j_567: -2.602,-3.280,1.107,4.859,-1.324,0.000,-2.548,-0.914,1.066,-5.752,0.000,-2.315,-0.704,2.082,0.724,-0.999,2.747,-0.914,0.321,3.107,0.000,-2.946,0.000,-1.342,0.000,2.829,0.847,-0.869,0.000,-0.314,0.923,-0.914,-2.664,4.436,-0.774,-2.445,1.328,-3.846,0.000,3.552,2.025
j_456: -0.343,-7.321,-1.092,4.897,-2.293,-2.659,-8.576,-5.445,-3.323,-7.548,8.167,-5.253,-6.179,0.454,-2.106,-5.891,-0.242,1.781,-0.733,3.203,-2.699,-3.218,2.086,-5.150,0.000,-0.197,4.238,-2.610,-5.346,1.359,0.263,-5.324,-2.333,0.180,-0.783,1.411,4.623,-4.591,0.681,-3.204,-1.355
j_279: 0.475,1.433,-0.246,-1.779,0.646,-0.016,0.830,1.942,1.660,2.917,-1.280,-0.586,0.635,-1.547,-0.258,0.000,-1.335,1.291,1.676,0.725,0.842,0.827,1.022,1.000,0.962,0.226,-0.670,1.104,1.321,0.951,-1.799,0.166,1.528,0.256,0.099,-0.237,1.088,0.799,-1.365,-0.629,-0.843
j_17: -2.322,-6.300,0.484,0.000,-2.537,-1.364,-5.645,-3.967,-1.785,-9.194,5.567,-3.020,-3.047,2.817,-0.083,0.000,2.645,-2.102,-1.250,2.824,-5.017,-4.000,-2.772,-3.388,-2.085,0.000,2.481,-2.193,-4.657,-0.185,1.963,-5.457,-3.880,3.020,0.000,-1.168,0.000,-4.712,2.538,1.467,1.453
j_729: -1.962,-7.229,-0.391,6.380,-2.964,-2.066,-8.019,-4.196,-2.328,-9.247,7.069,-4.723,-4.594,1.406,-1.190,-3.886,0.859,-0.190,-0.414,3.952,-4.481,-4.074,-1.281,-4.393,-3.846,1.138,3.079,-2.238,-5.970,1.327,0.455,-6.466,-3.301,0.000,-1.048,-0.326,3.843,-4.435,1.639,-1.412,-0.227
j_506: -2.255,-0.939,0.881,0.987,-1.112,0.987,0.015,0.813,0.298,-2.713,-1.362,1.062,1.781,1.788,1.242,2.872,1.621,-2.976,-0.455,0.469,-2.141,0.000,-3.120,0.609,1.165,1.357,-1.228,0.000,-0.897,0.000,0.925,-1.247,-1.549,2.363,-0.308,-2.005,-1.282,0.191,1.793,1.911,1.487
loc: -1.280 -> j_279, 11
has: -5.346,1.359,0.263 -> yes
again j_17:  -> 0.000
Table of tags by key:
0.181 -> j_526
0.813 -> j_705
2.363 -> j_750
0.180 -> j_740
2.364 -> j_369
join j_506 34:  -> j_750
-2.602,-3.280,1.107,4.859,-1.324,0.000,-2.548,-0.914,1.066,-5.752,0.000,-2.315,-0.704,2.082,0.724,-0.999,2.747,-0.914,0.321,3.107,0.000,-2.946,0.000,-1.342,0.000,2.829,0.847,-0.869,0.000,-0.314,0.923,-0.914,-2.664,4.436,-0.774,-2.445,1.328,-3.846,0.000,3.552,2.025 -> j_567

j_63: 3.632,2.190,0.983,2.233,-4.945,1.170,-2.529
j_667: -0.674,-1.214,0.226,0.773,1.155,-0.213,0.829
j_596: 3.632,2.190,0.983,2.233,-4.945,-2.089,3.172
j_278: 0.227,3.400,-0.577,9.472,-1.920,0.208,0.934
j_577: -3.475,1.901,-1.016,0.092,4.682,-1.220,1.900
j_217: -4.476,3.400,-0.577,9.472,2.788,0.642,-1.749
j_929: 4.908,1.145,1.509,1.989,-6.137,1.391,-5.169
j_57: 2.759,-0.156,-0.407,2.247,-0.741,0.772,-3.141
j_880: 3.140,-3.840,-0.583,3.865,3.341,0.389,-2.616
after: 4.908 -> 1.145
tags:
-0.213 -> j_960
-1.214 -> j_447
1.901 -> j_973
-1.215 -> j_908
-0.214 -> j_434
-0.156 -> j_185
join j_667 2:  -> j_447
after: 0.226 -> 0.773
-4.476,3.400,-0.577,9.472,2.788,0.642,-1.749 -> j_217

j_416: -2.187,5.742,-6.458,2.900,-0.508
j_725: -9.505,-8.775,5.741,-2.988,-9.920
j_252: 0.939,-1.999,8.558,-6.459,-3.211
j_338: 1.898,1.717,0.020,-1.074,6.131
has: 1.717,0.020 -> yes
loc: -6.458 -> j_416, 3
key -> tag
-3.212 -> j_428
-9.921 -> j_212
-9.919 -> j_75
5.742 -> j_297
5.741 -> j_785
-3.211 -> j_425
-9.920 -> j_553
join j_725 5:  -> j_553
has: -3.211,-6.459,8.558,-1.999 -> no
1.898,1.717,0.020,-1.074,6.131 -> j_338
after: 5.742 -> -6.458
-2.187,5.742,-6.458,2.900,-0.508 -> j_416

j_46: 1.311,-2.628,4.872,1.064,2.597,-8.107,-1.336,1.018
j_330: 0.389,9.280,1.406,2.354,-6.658,1.463,1.496,1.020
j_574: 1.488,-0.126,-1.856,0.468,0.969,0.767,-1.772,1.425
j_609: 1.424,6.215,0.119,1.686,5.579,-0.984,-1.236,0.369
j_67: 0.950,0.557,2.164,-1.092,-0.477,2.347,-2.305,-3.062
j_848: 0.389,9.280,1.406,2.354,0.389,0.389,1.496,0.389
j_382: 2.567,2.050,-2.688,-0.964,4.408,1.781,0.076,-2.671
loc: -8.107 -> j_46, 6
loc: 1.424 -> j_609, 1
Table of tags by key:
-1.772 -> j_742
1.425 -> j_858
0.369 -> j_613
-3.062 -> j_378
join j_574 8:  -> j_858
again j_848:  -> 0.389
has: 1.488,-0.126 -> yes
has: 0.389,9.280 -> yes

j_383: -1.617,1.961,-1.749,-1.253,-1.815,0.590,2.031,-1.197,-0.473,2.079,-0.934,1.364,-2.027,-0.929,0.625,1.551,1.315,-0.455,-2.393,-0.279,-0.356,-1.372,0.007,-1.504,-4.710,0.592,1.124,2.043,-2.376,-1.822,-1.301,-1.399,-2.828,-0.248,-1.786,0.267,1.401,-0.092,-1.421,1.370,-4.146,0.072,-0.915,3.453,1.907,2.400,-0.999,-1.913,-0.223,-0.285,-0.569,0.593
j_815: -1.913,2.240,-2.618,-1.930,-1.777,1.289,1.967,-1.000,-1.082,2.724,-1.602,1.349,-1.653,-0.956,1.975,2.066,1.248,-0.902,-3.193,-0.576,-0.123,-1.344,-0.128,-0.920,-5.344,0.949,1.067,1.675,-2.533,-2.262,-1.126,-1.388,-2.786,0.104,-1.613,0.542,1.497,0.912,-1.666,0.759,-4.734,0.372,-0.741,3.282,1.733,2.880,-0.503,-1.470,0.223,-0.584,-0.321,0.460
j_900: 1.044,1.569,-1.572,-1.001,1.132,0.988,-0.566,0.975,-1.169,0.952,-1.082,1.185,0.437,1.891,4.940,2.054,-0.172,-0.296,-1.805,-0.010,1.530,-1.073,0.823,-0.307,1.038,-0.746,-3.058,-1.736,1.490,-2.324,0.633,-1.022,-0.218,1.566,1.933,2.229,-1.250,4.769,-0.016,-2.165,-0.223,0.674,0.180,2.245,-0.519,1.411,3.974,1.456,-0.444,-0.613,0.294,-0.311
j_878: 0.146,2.253,1.823,1.994,0.044,-1.863,1.305,-0.247,1.531,-0.680,3.205,3.019,-3.986,-0.486,-1.364,2.083,1.920,1.241,-1.043,0.146,0.544,-2.207,0.543,-4.886,-0.554,-1.621,-0.887,3.347,-3.178,-3.295,-1.352,-2.081,-4.952,0.629,-0.956,0.048,-0.354,-2.374,-0.364,3.865,-1.973,0.356,-2.634,6.543,3.845,1.646,1.159,-4.356,-4.595,0.818,-4.942,2.854
j_207: -0.625,-0.795,-3.040,-0.821,-1.139,0.941,2.230,-0.641,1.348,1.924,-1.883,0.418,0.438,0.014,2.268,2.011,0.784,-1.535,0.587,2.004,-1.353,0.887,-0.342,1.642,-5.340,1.928,0.334,-0.854,-1.886,-0.275,-1.980,0.605,1.079,-4.125,-1.022,2.074,2.283,0.804,1.404,1.487,-0.591,-1.378,0.642,1.186,-0.096,2.237,-1.543,2.683,2.171,-1.648,1.267,-2.943
j_326: 0.710,-1.520,-2.793,-0.677,0.909,1.411,0.348,0.454,0.537,1.090,-1.814,-0.143,2.799,0.992,3.772,1.482,-0.186,-1.550,0.585,1.873,-0.177,1.349,-0.140,2.962,-2.210,1.583,-1.040,-2.885,0.241,0.235,-0.878,1.522,3.153,-2.779,0.992,2.586,0.886,3.341,2.173,-0.778,1.639,-0.517,1.488,-0.868,-1.894,1.072,0.464,4.204,2.231,-1.554,2.101,-3.247
j_914: -0.696,3.539,-1.277,-1.323,0.500,1.026,0.220,0.045,-1.705,1.342,0.216,2.514,-1.521,-0.300,3.190,2.790,1.488,-0.094,-4.931,-1.224,2.042,-2.831,0.359,-2.096,-1.843,-0.693,-0.861,1.615,-1.813,-3.499,-0.403,-1.747,-3.938,3.536,-0.076,0.399,-0.752,2.522,-1.598,0.160,-4.276,1.988,-1.699,4.702,2.356,3.052,2.682,-3.063,-2.727,0.197,-2.344,2.579
j_701: -1.527,1.758,2.147,-1.186,-1.449,-0.165,-1.657,-0.586,-3.587,-0.276,-0.420,-1.659,2.147,-1.282,-3.522,-3.593,-1.443,1.274,-2.318,-3.954,0.686,-1.356,0.193,-1.705,3.486,-1.425,1.937,2.345,2.360,0.866,2.963,-1.823,-2.319,5.189,-0.711,-3.739,-1.109,-1.671,-4.385,-3.032,-2.908,1.198,-0.730,-2.695,0.399,-2.230,-0.275,-3.762,0.004,2.017,0.666,3.740
j_826: 1.044,1.569,-1.572,-1.001,1.132,0.988,-0.566,0.975,-1.169,-1.978,-1.082,1.185,-1.069,1.891,4.940,2.054,-0.172,1.180,-1.805,-0.010,1.530,-1.073,-0.382,-0.307,1.038,-0.746,-3.058,3.221,1.490,-2.324,0.633,-1.022,-0.218,1.566,1.933,2.229,-1.250,4.769,-0.016,-2.165,-0.223,2.264,0.180,2.245,-0.519,1.411,3.974,1.456,-0.444,-0.613,0.294,-0.311
j_332: 0.429,-3.061,1.107,0.955,-1.412,-1.272,-0.024,-0.371,1.062,-0.975,-1.140,-2.989,0.608,0.667,-3.414,-3.662,-2.173,0.421,4.972,-2.587,-2.360,2.624,0.094,1.362,2.190,0.302,0.609,-1.559,3.068,3.079,1.344,0.526,3.403,-3.276,0.005,-0.374,0.975,-2.587,0.689,-1.154,3.485,-2.562,1.845,-4.910,-2.765,-3.330,-2.330,3.235,3.513,-0.245,3.132,-2.780
j_527: 0.146,2.253,1.823,1.994,0.044,-1.863,1.305,-0.247,1.531,-0.680,3.205,3.019,-3.986,-0.486,-1.364,2.083,1.920,1.241,-1.043,0.146,0.544,-2.207,0.543,-4.886,-0.554,-1.621,-0.887,3.347,-3.178,-3.295,-1.352,-2.081,-2.007,3.463,1.732,2.172,-1.419,6.134,-1.353,-2.891,-2.611,1.626,-0.519,3.541,0.334,2.734,4.960,0.220,-1.224,-0.439,-0.128,0.959
j_836: 2.565,-1.444,5.025,4.267,-1.382,-4.455,-0.632,0.539,2.044,-2.844,1.341,-1.643,-3.797,3.253,-5.096,-4.432,-3.108,3.508,7.972,0.423,-1.488,1.022,1.922,-4.623,8.677,-3.468,-3.642,-0.761,5.698,0.254,3.114,-3.156,0.194,-1.756,1.616,0.071,-1.391,-3.965,-0.132,-0.969,5.275,-3.853,0.408,-0.948,-1.826,-4.996,1.971,1.577,0.225,0.847,0.438,-1.213
tags:
3.486 -> j_844
-3.762 -> j_870
1.038 -> j_178
join j_701 25:  -> j_844
again j_701:  -> 2.147
0.429,-3.061,1.107,0.955,-1.412,-1.272,-0.024,-0.371,1.062,-0.975,-1.140,-2.989,0.608,0.667,-3.414,-3.662,-2.173,0.421,4.972,-2.587,-2.360,2.624,0.094,1.362,2.190,0.302,0.609,-1.559,3.068,3.079,1.344,0.526,3.403,-3.276,0.005,-0.374,0.975,-2.587,0.689,-1.154,3.485,-2.562,1.845,-4.910,-2.765,-3.330,-2.330,3.235,3.513,-0.245,3.132,-2.780 -> j_332
again j_332:  -> -2.587
has: -0.172,2.054,4.940 -> no
0.710,-1.520,-2.793,-0.677,0.909,1.411,0.348,0.454,0.537,1.090,-1.814,-0.143,2.799,0.992,3.772,1.482,-0.186,-1.550,0.585,1.873,-0.177,1.349,-0.140,2.962,-2.210,1.583,-1.040,-2.885,0.241,0.235,-0.878,1.522,3.153,-2.779,0.992,2.586,0.886,3.341,2.173,-0.778,1.639,-0.517,1.488,-0.868,-1.894,1.072,0.464,4.204,2.231,-1.554,2.101,-3.247 -> j_326

j_365: -8.769,2.962,-8.769,3.907,1.894,2.961,-4.703
j_11: -9.661,5.209,2.761,-6.327,-6.328,8.823,0.274
j_898: -2.601,-1.623,-8.634,5.999,3.906,-1.926,4.726
after: 3.907 -> 1.894
after: 2.961 -> -4.703
again j_365:  -> -8.769
loc: -6.328 -> j_11, 5
key -> tag
2.961 -> j_495
-8.769 -> j_581
-4.703 -> j_341
-9.661 -> j_946
join j_365 1:  -> j_581
loc: -6.327 -> j_11, 4
after: 3.906 -> -1.926

j_307: -0.108,0.642,-2.788,-1.716,-1.777
j_195: -1.155,5.867,-2.992,5.867,5.867
j_909: -0.017,3.060,-2.991,4.642,-4.487
j_392: -2.895,7.683,2.547,-4.498,-6.188
j_797: 0.789,1.494,-5.361,-4.093,0.978
j_747: 1.393,-3.392,-5.158,-3.153,0.402
j_637: -1.715,4.965,0.138,-2.053,-4.662
j_69: -3.535,8.841,-3.535,-3.090,-3.535
j_112: 1.655,-2.913,-5.706,-0.769,-0.195
j_804: 0.789,1.494,-4.499,6.443,-3.579
j_427: -0.642,-0.642,2.288,-4.819,1.496
j_566: 0.789,1.494,-4.499,6.443,-7.997
again j_69:  -> -3.535
again j_195:  -> 5.867
key -> tag
0.641 -> j_443
8.842 -> j_339
8.841 -> j_584
-0.108 -> j_197
0.642 -> j_901
join j_307 2:  -> j_901
after: -1.716 -> -1.777
loc: -2.991 -> j_909, 3

